A small network was shown many inputs. Here are its activations along a few directions, one row for each input.
In each table, some parts of the input vary, and every possible input appears once, in random order.
Descriptions start from the smaller parts, as in this example, which fits no table here: one of 6 places along a line, together with either a single point or one of 9 places around a ring or (one of 3 separate values, together with one of 8 places around a ring).
Shared parts are said once, and a part with two or three values counts as separate values.
(in the rows, 128 means zero)

Other details of the inputs shift rows strongly along two fixed directions, in all tables alike. That doesn't count.

A family of inputs:
row 1: [143  62  97 167 145 100 121 148  99 152 117 122 121 148]
row 2: [103 152 140 138 123 159 117 148 117 155 131 136 107 120]
row 3: [108 151  88  82 132 178 116  48 185 112 203  61 173 133]
row 4: [ 95 226 157  94  94 186 125  87 184 104 170 125 143 123]
row 5: [131 109 140 187 158 104 145 108  84 123  85 150 104 149]
row 6: [132 106 148 190 153 100 148 114  93 128  79 140 109 142]
row 7: [139 120 122  97 112 141 113 153 130 151 130 154 122 110]
row 8: [140 147 144 118 110 137 122 135 122 131 117 163 109 112]
row 9: [119 185 155 155 103 113 164 153 142 162 131 152 111  82]
row 10: [110 206 137 115 113 165 144  30 196  84 170  81 167 133]
row 11: [136 148 145 110 111 131 117 147 120 116 115 163 121 115]
row 12: [137 120 118 102 118 142 108 147 125 155 132 158 124 108]
row 13: [122 143 107 118 105 111 140 182 147 189 163 121 114  75]
row 14: [142  92 130 192 171  68 169  66 115  71  89  82 152 168]
row 15: [135 114 128  91 121 144 116 150 128 154 123 148 121 106]
row 16: [111 172 143 144 117 151 126 122 108 134 122 173 105 132]
row 17: [104 151 149 128 119 152 117 160 120 145 129 131 111 127]
row 18: [113 115 120  92 118 145 106 183 127 140 142 129 128 130]
row 19: [139 146 141 122 114 138 117 129 119 137 119 166 111 111]
row 20: [134 146 149 102 114 128 118 154 120 109 119 164 118 121]
row 21: [133 113 135  87 123 136 110 156 128 147 124 146 126 110]
row 22: [133 141 159 107 120 134 118 139 120 128 113 156 110 113]
row 23: [143  61 106 158 141  90 121 160 103 142 115 117 126 155]
row 24: [156  85 138 163 152  93 137 115  96 129  83 143 111 130]
row 25: [109 164 170 132 118 145 128 139 118 129 112 155 109 127]
row 26: [112 155  92  74 115 166 118  77 204  90 199  54 189 135]
row 27: [106 155 140 121 110 148 119 175 120 127 133 138 122 140]
row 28: [110 168 162 136 116 150 131 133 117 134 113 156 105 121]
row 29: [138 145 152 114 112 130 116 141 121 125 117 161 113 116]
row 30: [108 155 142 134 111 149 118 162 121 142 132 136 114 133]
row 31: [107 149  99  69 123 166 120  75 199  94 193  47 186 129]
row 32: [139  55 112 153 150  94 125 157 101 144 108 110 122 149]
row 33: [130 111 132  75 124 134 113 170 130 131 124 149 131 116]
row 34: [175  73 102 183 169  70 154  43 115  83 108 103 141 167]
row 35: [146 159 143 126 107 103 156 154 143 159 132 154 109  69]
row 36: [134 144 140 115 125 143 115 120 109 136 120 171 107 115]
row 37: [117 124 101 119 119 155  98 153 113 162 156 150 118 131]
row 38: [105 204 138 109 116 158 141  43 191  69 167  81 181 137]
row 39: [105 158 123 142 120 160 114 142 110 149 141 153 108 134]
row 40: [144  76  96 208 170  80 162  69 117  99 111  67 143 173]
row 41: [ 99 197 149  96 127 160 140  47 189  67 167  78 176 141]
row 42: [139  75  96 201 182  89 159  64 108 100 113  74 137 175]
row 43: [137 118 129  93 114 133 106 159 130 144 131 152 127 114]
row 44: [130 117 101 163 152 103 158  55 158  69 140  47 181 173]
row 45: [127 142 110  55 130 153 126  60 199  82 173  63 190 116]
row 46: [105 154 141 133 119 159 122 155 122 150 130 134 106 123]
row 47: [134  95 119 191 145 100 145 143  96 133  97 121 110 153]
row 48: [103 154 146 124 117 153 117 167 119 137 127 133 120 126]
row 49: [146 124 113 106 116  94 153 146 150 165 146 119 125  72]
row 50: [111 169 135 151 110 114 152 175 142 176 146 124 105  80]
row 51: [162  62  99 151 150  95 123 127  95 143 107 153 125 143]
row 52: [117 119 115  98 109 141 104 186 129 138 147 135 131 136]
row 53: [135 116 126  81 115 131 110 173 132 128 131 156 132 121]
row 54: [135 109 146 178 144  85 151 139  91  97  82 145 119 163]
row 55: [155  87 141 152 149  83 137 132  96 108  80 140 119 135]
row 56: [138  70 109 183 176  73 165  94 115  78 104  61 152 180]
row 57: [136 120 123  88 113 134 108 165 130 134 128 155 134 113]
row 58: [133 114 124  95 125 146 110 144 123 158 127 151 121 103]
row 59: [153 101 124 128 164  86 156  41 158  53 124  67 176 158]
row 60: [136 110 139 196 146  97 148 115  94 124  82 144 111 146]
row 61: [117 119 117 108 117 153 107 164 126 162 144 130 115 118]
row 62: [120 124 111 113 108 150 105 167 127 161 149 136 119 124]
row 63: [136 143 152 111 118 140 123 133 121 134 112 158 108 108]
row 64: [133 115 117  96 129 148 108 138 115 156 132 163 121 113]
row 65: [139  57 103 162 154 103 124 145  98 154 111 114 118 143]
Description of these inputs: one of 5 places around a ring, together with either a single point or (one of 2 separate values, together with one of 6 places along a line).
Changing only the place on the ring of 5 turns row 6 into row 58. The same change can be made to row 4. Which row results? -> row 43
Changing only the place on the ring of 5 turns row 20 into row 27. The same change can be made to row 24. Which row results? -> row 2
Which other rows does row 60 become when the choice among 2 separate values takes its other values? List them by row number. -> row 6
Which other rows does row 31 become when the place on the line of 6 takes its other values? List them by row number. -> row 3, row 18, row 32, row 61, row 65
A walk changes only the place on the ring of 5. It starts at row 62 and steps to row 47. List the rest of the walk in order. -> row 10, row 8, row 7
Which other rows does row 42 become when the choice among 2 separate values takes its other values? List them by row number. -> row 39
Which other rows does row 45 become when the place on the line of 6 takes its other values? List them by row number. -> row 15, row 21, row 33, row 58, row 64
